Each row below holds a small network's activations on one record, seen along a few directions.
Each row is followed by the record's values for the fields Kiz, Zopem, Fev, Dafot, Nined.
A field that a record lacks is written missing.
The largest differences between rows may come from other fields.
Random noise pushes rows far along 20 fixed directions. That doesn't count. These rows show it; they differ only by the noise:
[ 106   -1   13  100   28  197 -120   -3 -314   23  151  -30  127  406
  112  -75  -36  104  110  401 -105 -439   99   48  517  472  -39   58
 -235 -483  169  229 -174]
[ 274  227  280  -12   70   71   86 -153  441  105 -222  -21  248  261
 -177  -53 -104  116 -384 -194 -210 -161 -224 -239  -13 -275  328   50
  191 -100  264   71  -97]
[ 328  279   36  221 -151  505  183  284  193  175   32 -245 -315  139
  375 -171   -7   50 -294   -1 -123    5 -301 -301 -108  235   99 -463
 -382 -264  441 -498  335]
[-171  438 -149  149 -158   75   85 -421 -193  139   -8  162   53   18
  232 -385   91 -168  382   69 -184   82    0  -10   41 -209   41 -191
  153    6  -89  134   79]
[ 213 -181   11  161  240 -340 -199 -398  199 -176   18  -13 -284   39
 -182  -77  286 -114  277   71 -204  303   89   45 -173 -176 -399  -38
   -8  -89 -387  134 -261]
[  21  323    0   57   38  370  -46  -99   86  325   52  120   70  -86
   30 -357  207  137  164  386 -108   44 -104  -64 -204  107  226 -312
  102  -33   81 -276   15]
[ 253 -239   82  564   56 -137 -220  -46  209  291  405  268 -210  139
  -79   91   80  607  190  258   21  218 -413 -159   60  223   -1 -501
  247  112  195  212 -299]
[-148   91  187 -169  139  109  -65  -39 -262   78  117  119  148  -90
 -125 -216  272 -238  323 -425 -174  157 -416 -112 -563 -117  -99  407
   70   64 -145   50 -157]
[-443 -184 -114 -364  -88  302 -140   14 -179  246   92 -272  137 -245
  -37 -153  116  226  325  -52  -24  -56   79   88  -87 -229  105  -33
   63  581 -284  -75  190]
[ -66  167 -149   26 -304 -134  444 -198 -161 -188  205  164 -140   65
  466 -167   71 -322   82  587  144 -153  -17  484   63 -245  -59 -469
 -169  -72  280 -132   15]
[-355 -411 -429  218 -239  -69   81  368   26 -364   11  177 -129 -290
 -135   69 -132  127  -25  -50  215 -129 -246  490   46  203  248 -118
  189   86  183  224  -39]
[-371   77   10  -84  311  180 -171  -54   -8 -192 -259 -306  110  -90
 -120 -232   61   -3   45 -193  -30  -38 -303  407  358  -17  109  197
  144  178  168  304   73]
[ -64 -168  306   23  211   85 -269   -4 -341  -66   42  154  224  310
 -449   61  102  323  -45  163  142  -69 -235  139  354  334 -159  552
  290  -30 -166  475 -211]
[ 147 -345   53  -56   95  -31 -162  334   11  -69 -345 -104  122 -338
 -388  165   48  250  -47 -337   81  -66 -384  210 -372   71  299   65
 -230   12  267 -158   79]
[-269 -310 -356  241 -427 -269  -64  110  -96 -270 -117  473   60  -77
 -311  -68  406    5  119 -363   45  175 -442  407 -601  -68    5  480
  179  -12 -401  -50 -420]
[ -26 -384  113  -24  101  101  -54  -42  250  -72  -82   84   27  -62
 -297  248  -59  374   73  161 -118 -229   17  -65   96  301   18 -195
   57 -108  207  125 -217]
[  43   29  220 -381 -369   18  174  -54 -399  277  -18 -246   82   70
  480  139 -114  -43  115 -258  128  197 -109 -154  -97 -274  -81 -113
 -423   65    6 -168  304]
[-244 -109  252 -505  382  258 -119 -215 -120 -206 -165 -301  -49 -234
 -268 -345  -37 -131  352  440 -148  -53  136  121   74  -17   94 -117
  232  -52 -190  235   73]
[ 486 -419  483 -314  -64 -223   98 -112 -556   56  -23 -250   15    0
 -178   26    9   70   55  211  -43  -21 -173   60 -186  -70  -88   88
 -250 -375 -247  346   16]
[ 332   95 -179  313 -251  211  308  211 -291  318  256  155 -172   32
   12  104 -236  259 -111  127  146 -189  228 -631 -284 -457  -54 -490
  -32  650  -21 -224  618]
[ 224 -135 -174  -54   81  158  391  288   87 -113  405 -126 -126   28
   45  -22  -34 -391 -349   58 -107  -95   75  -91 -462  -30 -347  153
 -243 -171 -228   73 -130]
[  59  138 -547  161 -343 -193  -60  125  100    3 -198  563  364 -266
 -147  111 -359 -136  332 -224    7 -238  376  -51 -406  -13  691 -250
  -89 -262  143 -218   60]

[ -88 -184  147  -89   74  -39   18  244  359 -196 -151   73 -116  153
  215  465 -241    0 -106 -166  249  327 -284 -176  -58  171 -164 -205
 -222 -132  396 -294 -222]
(Kiz e2; Zopem z2; Fev l2; Dafot y1; Nined j3)
[-106 -121  247 -287  -42  -33  124 -454  428  394  209   -1   34 -332
  239  155   52  125  379 -250 -525 -103  173 -434  -12  189   25 -309
   73  -89  254   89 -294]
(Kiz missing; Zopem missing; Fev l2; Dafot y1; Nined j6)
[ -44  114   54  231  -66   85 -505  263  -89 -115 -161  290 -116  176
   13  238 -169  195  240 -131  354  247  -57  -88  319  595  164 -131
 -155 -216  306 -327  278]
(Kiz e2; Zopem z2; Fev l1; Dafot y1; Nined j3)
[-381  -32   76 -305 -193  133  131 -290  134 -336 -453  190   79 -113
 -276  144 -149   58  -59  308  102  157  360  210  238  196   -8   85
  363 -185 -354  170   21]
(Kiz missing; Zopem missing; Fev l2; Dafot y3; Nined j3)
[ 231 -200   32  118 -196 -584 -291   -2   -9 -286  113  289 -429  209
   78  127 -135 -126  195 -123  164  199  183 -268   44  -54   55   16
  156 -191 -116   -4 -113]
(Kiz missing; Zopem missing; Fev l1; Dafot y3; Nined j3)
[ -51   52  105  172 -111   25 -184 -347  372 -290 -204  -73  -43  543
 -120 -122   54  -41  254 -134 -474  -38 -124 -126   85  -86   21 -128
  -41 -334 -133 -103 -316]
(Kiz e3; Zopem z2; Fev l2; Dafot y1; Nined j3)
[ 454  -50   42 -180   17 -127  232  112  276  190  186 -439  -63  -49
  369   40   20 -266 -457 -107  -62  145   11  150 -103   64 -126   47
 -503 -412   46  -25  -61]
(Kiz e2; Zopem z2; Fev l2; Dafot y1; Nined j6)
[-199  206 -387  189  191  130 -252  147  389 -109  -42  268  232 -348
 -393  -19 -222  -48   66  -27   74   53  309  252   90  406  447  -21
  303  -77  -39  133  106]
(Kiz e1; Zopem z2; Fev l2; Dafot y1; Nined j6)
[-220 -123  140 -117   40 -370 -550 -196  106 -137  159  -22   44   95
 -226  107    5  -65  189 -515   20  147  166  334  575  251   66  474
  236  -79 -208  361  -23]
(Kiz e3; Zopem z2; Fev l2; Dafot y1; Nined j6)
[ -90  273 -475  263  315  178  -78  337 -305   58 -108  169  310 -173
  -65 -207  -67 -208  241   66   84  240 -171 -118 -559   37   66  152
  -72   57 -200  -24 -217]
(Kiz missing; Zopem missing; Fev l2; Dafot y3; Nined j3)
[  -8  144  108  -53  121  151   65  221  147  -68  115  255  233   41
 -272  183 -107   75 -226  237  278 -247  -50  222   -7   37  230 -115
   22  188  405 -236  130]
(Kiz e4; Zopem z2; Fev l2; Dafot y1; Nined j3)
[ 236  148   24   56  248 -177  -68 -108 -123  -92   29   84  -50  -63
  -29  107   87 -154   42  237  201  171  165  212   35   98 -238   56
 -182  -64  -21   23   76]
(Kiz missing; Zopem missing; Fev l1; Dafot y1; Nined j6)
[  38  197   85  -77  477  -20 -159  -89  190  417  222   43  213   54
  203  -96  390  196 -154  187  133 -174  -53  -23  108 -240 -148  247
  142  504  372 -105 -354]
(Kiz e2; Zopem z2; Fev l1; Dafot y1; Nined j6)
[-130  278 -612   62  308   34  -48  243 -100   91 -273 -174  224   70
  513  -75 -635 -239  115   17  240  173  251 -436  118 -328   72 -255
 -110  124   35  146  -80]
(Kiz e3; Zopem z2; Fev l2; Dafot y1; Nined j6)
[-151  205 -160 -196 -492  197  224 -120 -445 -225 -122  -58 -390 -116
  307 -334   10 -456  174  243  -72  -37  582   18  101  127  -67  -96
 -135 -386 -402 -252  540]
(Kiz missing; Zopem missing; Fev l2; Dafot y1; Nined j3)
[ 113  239  -91  545 -117  -34 -217 -131 -227   -9 -326   77  -71  232
  -21   76  250  274   -1  -32  189  315 -199  204  281  161 -288  -32
 -254    8  -53 -200  266]
(Kiz e4; Zopem z2; Fev l2; Dafot y1; Nined j3)
[ 208 -104   36  -40   35 -370 -200  220  -24 -294  160  247  -69   93
  -64   12 -165 -204  -69  300  367  -60  -11  399  161  201  330   72
   71 -432  209   67 -146]
(Kiz e4; Zopem z2; Fev l1; Dafot y1; Nined j6)
[ 204   55  148  368  -46 -203 -129  -46 -235  508  584  337   71   45
  -25   61  120  489   62  212  272  162 -256   45  182   58   32  -85
  340  370   37  341  -18]
(Kiz e1; Zopem z2; Fev l2; Dafot y1; Nined j3)
[-338 -259   57   12   97 -157  -51 -118  -81 -234  286   53   75  147
 -202  205  154   32   87 -212  -43 -159  -92  251  238   20 -331  451
  165  348  -94  383 -259]
(Kiz missing; Zopem missing; Fev l1; Dafot y3; Nined j6)
[-194   38 -102  136  -49   -3  230  -38 -264  179 -174 -386 -149  -55
  607   -1 -198  176   67  -12  102  291 -323 -212  300 -288 -170 -465
  -69  439  195  165  152]
(Kiz missing; Zopem missing; Fev l2; Dafot y3; Nined j3)
[-412  129  348  -32 -165  463   64 -579  311   37  170  -22 -179   48
 -369 -245  296  344  149  215 -431 -219  148   18  427   -6   15 -327
  571  462 -135    6  367]
(Kiz e1; Zopem z1; Fev l2; Dafot y1; Nined j6)
[ 267  189    2   99  -84  -23 -145  110 -218   -3 -501  -30  115   28
 -249   -4 -134  101  -62  101  370  592 -265  104 -389 -285  155 -161
 -179   68 -369 -344  393]
(Kiz e4; Zopem z2; Fev l1; Dafot y1; Nined j6)
[-151 -361   -1 -332    6  196   61  123  -44    7  261 -171  137  332
   54  459 -376   59   71  176   48 -104  480 -414   93   48 -399   26
 -237  103 -357   94 -168]
(Kiz e2; Zopem z2; Fev l2; Dafot y1; Nined j3)
[-132 -144   69   26 -110  272  -69  647 -122  -47  133    0  -69 -170
 -347  -73 -155  250 -230 -303  151 -118 -406 -123 -166  151  546  190
  390  366  109  -44  297]
(Kiz missing; Zopem missing; Fev l2; Dafot y3; Nined j6)
[ 188 -108 -109 -193  186  162   24  379 -137  -33   35 -311 -238   21
  148 -247  -74 -195 -376  326  116 -108  275 -188   27   95 -123  204
  -73 -224 -222  -27   20]
(Kiz e2; Zopem z2; Fev l2; Dafot y1; Nined j3)
[ -46  127 -164 -108  271 -249 -145 -106  266 -146 -322   30  105    7
   19   33   61 -104  -95  253  299  132  239  253   60 -345  -81    8
    3  227    8 -292 -110]
(Kiz e2; Zopem z2; Fev l2; Dafot y1; Nined j6)
[-288 -108  -73  168 -160   25  -25  -71  163 -150  -81  173  -79   43
  -19  173   43  161  170  -76   -5    1  -47   56   85   41  -89 -185
   37  179  125 -153  -43]
(Kiz e2; Zopem z2; Fev l2; Dafot y1; Nined j3)
[ 334  476 -433  252  135 -242  329 -325 -112  177 -186   60  447 -168
    1  -87  194 -192 -314  415   -3 -287  480  436   41 -325 -108  174
 -252    9 -103  112   40]
(Kiz missing; Zopem missing; Fev l2; Dafot y3; Nined j3)
[-296 -225  148  227  160  318   35   12 -113 -288   29   31 -264  271
 -393 -223   41  172  -16  121 -166  107 -483 -226   50   52 -324  151
  555  117 -342  522 -259]
(Kiz e4; Zopem z2; Fev l2; Dafot y1; Nined j3)
[ 181  145  187   32   39  -43  210 -223  211  161 -142  -67  233  212
  159  301   40  228 -254   36   81  141 -214   54   69 -209 -198 -126
 -225  125  248  -86 -115]
(Kiz missing; Zopem missing; Fev l2; Dafot y2; Nined j6)
[ 236   50 -504  346 -292 -419  189  -56   23   17 -188  210  -47  -23
  315  -54 -278  -91   95   73   -6 -168  237 -147  -67 -376  261 -465
  -97 -150  172  -37  -53]
(Kiz e4; Zopem z2; Fev l2; Dafot y1; Nined j6)
[ -50  -99  340 -352   25  144  172   14  240  -36 -144 -267  142  185
   -8  195   89  143 -401 -167   24 -158 -208   42   46 -253  -88  181
  -95  222  220 -133  -65]
(Kiz e1; Zopem z2; Fev l2; Dafot y1; Nined j3)
[-323   98  -25 -294 -171  -34  235 -169 -258   79 -274  192   55 -357
  201 -159   98 -104  -75  -21  118  -83   99   57  111  -30    5  228
  324  -16   62  113   30]
(Kiz e3; Zopem z2; Fev l2; Dafot y1; Nined j3)
[ 110 -329  177  176    6   -3 -172   15 -213  211  226 -196  -83  377
    7   55   -8  442   75  267   51  446 -361 -182  105  107 -268  -88
   74   16 -430  326 -290]
(Kiz missing; Zopem missing; Fev l2; Dafot y2; Nined j3)
[ 422   34   31   -2 -109 -302 -181   63  470  196  508 -276 -102  232
  234  -45   46 -240 -202 -191  -83  114  128  203   40  -20  225  -52
 -276 -275  -70 -191   -5]
(Kiz e1; Zopem z2; Fev l2; Dafot y1; Nined j3)
[  99  549  120  -21 -151  -75  210 -549   43  185 -137  -59  117  249
  132 -297   59   40 -358  592  112  152  229  198  496 -458   99 -121
  383  206 -264   60  239]
(Kiz missing; Zopem missing; Fev l2; Dafot y2; Nined j6)

Which values does each new row have?
[-153  133  -66  254 -348  -15  257  -87 -205 -314  215  263 -122  -37
  -80   -6  -53 -315  303   82  -36  154 -163  373 -151  140  -54 -344
 -125 -173  -86   30  285]
(Kiz e2; Zopem z2; Fev l2; Dafot y1; Nined j3)
[ 100 -248  341 -151 -332    3 -118  143 -105    9  221  108  149  238
 -443  219 -141  227  -11 -244  -35 -192  -71  -99  -59   -2  294  164
  115   40 -165   23  152]
(Kiz e1; Zopem z2; Fev l2; Dafot y1; Nined j6)
[ 206 -360  136   10  108 -130  156  -86  -89 -147   94 -258 -117 -105
 -124   -6   54 -112   58 -111 -345 -290 -210  171 -109   17 -152  -19
 -276 -313  105  359 -151]
(Kiz e4; Zopem z2; Fev l1; Dafot y1; Nined j3)
[ 155 -177 -168   73  -85   35  -91   24 -101  352   57 -256  344   80
  218  -44 -343  311  328   60 -400 -421   34 -279  239  261  491 -248
 -190 -484  211  448 -376]
(Kiz missing; Zopem missing; Fev l2; Dafot y3; Nined j3)
[ 103 -232    0 -117   -3 -211 -305  -74 -269  206  263  341  -80 -112
  -29  216   11  263  296  425  275 -201  692 -155  293  240  -89   16
   92   85 -110    2   53]
(Kiz e2; Zopem z2; Fev l1; Dafot y1; Nined j3)
[ 197 -237  -89   -9 -296  251  104  319 -290  241 -220  -66  124   -3
 -201  199 -263  326 -228 -196   66  172   51 -452 -324   56  -62  191
  -97  -40 -510  115  191]
(Kiz e2; Zopem z2; Fev l2; Dafot y1; Nined j6)
[ -21 -126 -368  191   28 -252 -358  289  176   41 -106  191  -92 -213
   88  187  138  239  182 -144  370  -19  -17  121 -214 -300  198 -331
 -200  566  415 -629   64]
(Kiz e1; Zopem z2; Fev l1; Dafot y1; Nined j3)
[-329   20 -168   89  645  478  112  112   86 -517 -502 -142   56   39
 -247  132  241  -70 -275  214  -18 -244  -44  162  117  184 -706  325
 -243  159  148 -132 -197]
(Kiz e1; Zopem z2; Fev l2; Dafot y1; Nined j3)
[ 206  471 -209  371  139  443   19   73 -393  147 -253 -173  -92   55
 -135 -535  132  -36 -338 -114 -307 -275  195 -473  145   59  -79  488
  202  -70 -286  181  403]
(Kiz missing; Zopem missing; Fev l2; Dafot y3; Nined j3)
[-109  -21   90 -222 -200  209  206 -179 -501  315  -64 -124  142  -91
   96   -3  -39  199  246  -23 -135 -331  190 -292   29 -311  -92 -174
 -167  360   -2  -25  376]
(Kiz e4; Zopem z2; Fev l2; Dafot y1; Nined j6)
[-122 -126  268 -127 -308 -168 -307 -268 -185  -66 -285  142 -174  282
  -12  -88  196  315  248   81   -5  -17   65 -240  268  -98   76  170
  331   17 -186 -139 -134]
(Kiz missing; Zopem missing; Fev l2; Dafot y3; Nined j3)
[ 315    3  542   27 -214  174 -318 -126   77  273  337 -190  -91  477
  -64   50  -74  274  281 -170 -364  -78  -99 -382  185  203  232 -336
 -199 -258   72 -135  188]
(Kiz e1; Zopem z2; Fev l2; Dafot y1; Nined j3)
[ -87  140  124 -377   85 -385  149 -161  131  -58  -85 -204 -152  119
  722   42 -114 -357 -105  -44  268  -10  102  -37  284 -669 -113 -192
 -118  270  494 -263    4]
(Kiz e2; Zopem z2; Fev l2; Dafot y1; Nined j3)
[  31 -428 -179  109  160 -352 -177 -112  -16   89   89 -233 -184 -120
  207  161  471  423 -114   65   23 -412  294  248  618  107 -420  337
 -124  278  201  208 -294]
(Kiz missing; Zopem missing; Fev l2; Dafot y3; Nined j3)
[ 194  217  207   43 -226  -81  178 -578 -101  308 -426 -224  -84  -76
  302  -96  114  167   53 -132 -183  404  -97 -201  132 -293 -180 -238
  -43  -57 -124  132  221]
(Kiz e1; Zopem z2; Fev l2; Dafot y1; Nined j6)
[  64  -49  115   42  -34 -331 -463  -85  571 -238  488  233 -410  195
  -78  222 -143  -59  176  231  191  211  575  146  454  350  157 -313
  243  -65  -64 -240   97]
(Kiz missing; Zopem missing; Fev l2; Dafot y3; Nined j6)
[ 218  154  238 -360  303 -131 -125 -221  266  119 -116   59   87 -300
 -253  -10 -107  -98 -144   27  -70  -85  602 -256  110   65  217  234
  370 -153  -89  148   82]
(Kiz missing; Zopem missing; Fev l2; Dafot y3; Nined j3)
[ 130  -20  118   20 -333 -224  378 -175  154  172  -19  386  107 -147
  -77  302 -515  233 -372   60  108 -163  276 -271  363   57  295 -241
  511 -138  186  473  164]
(Kiz e3; Zopem z2; Fev l2; Dafot y1; Nined j3)
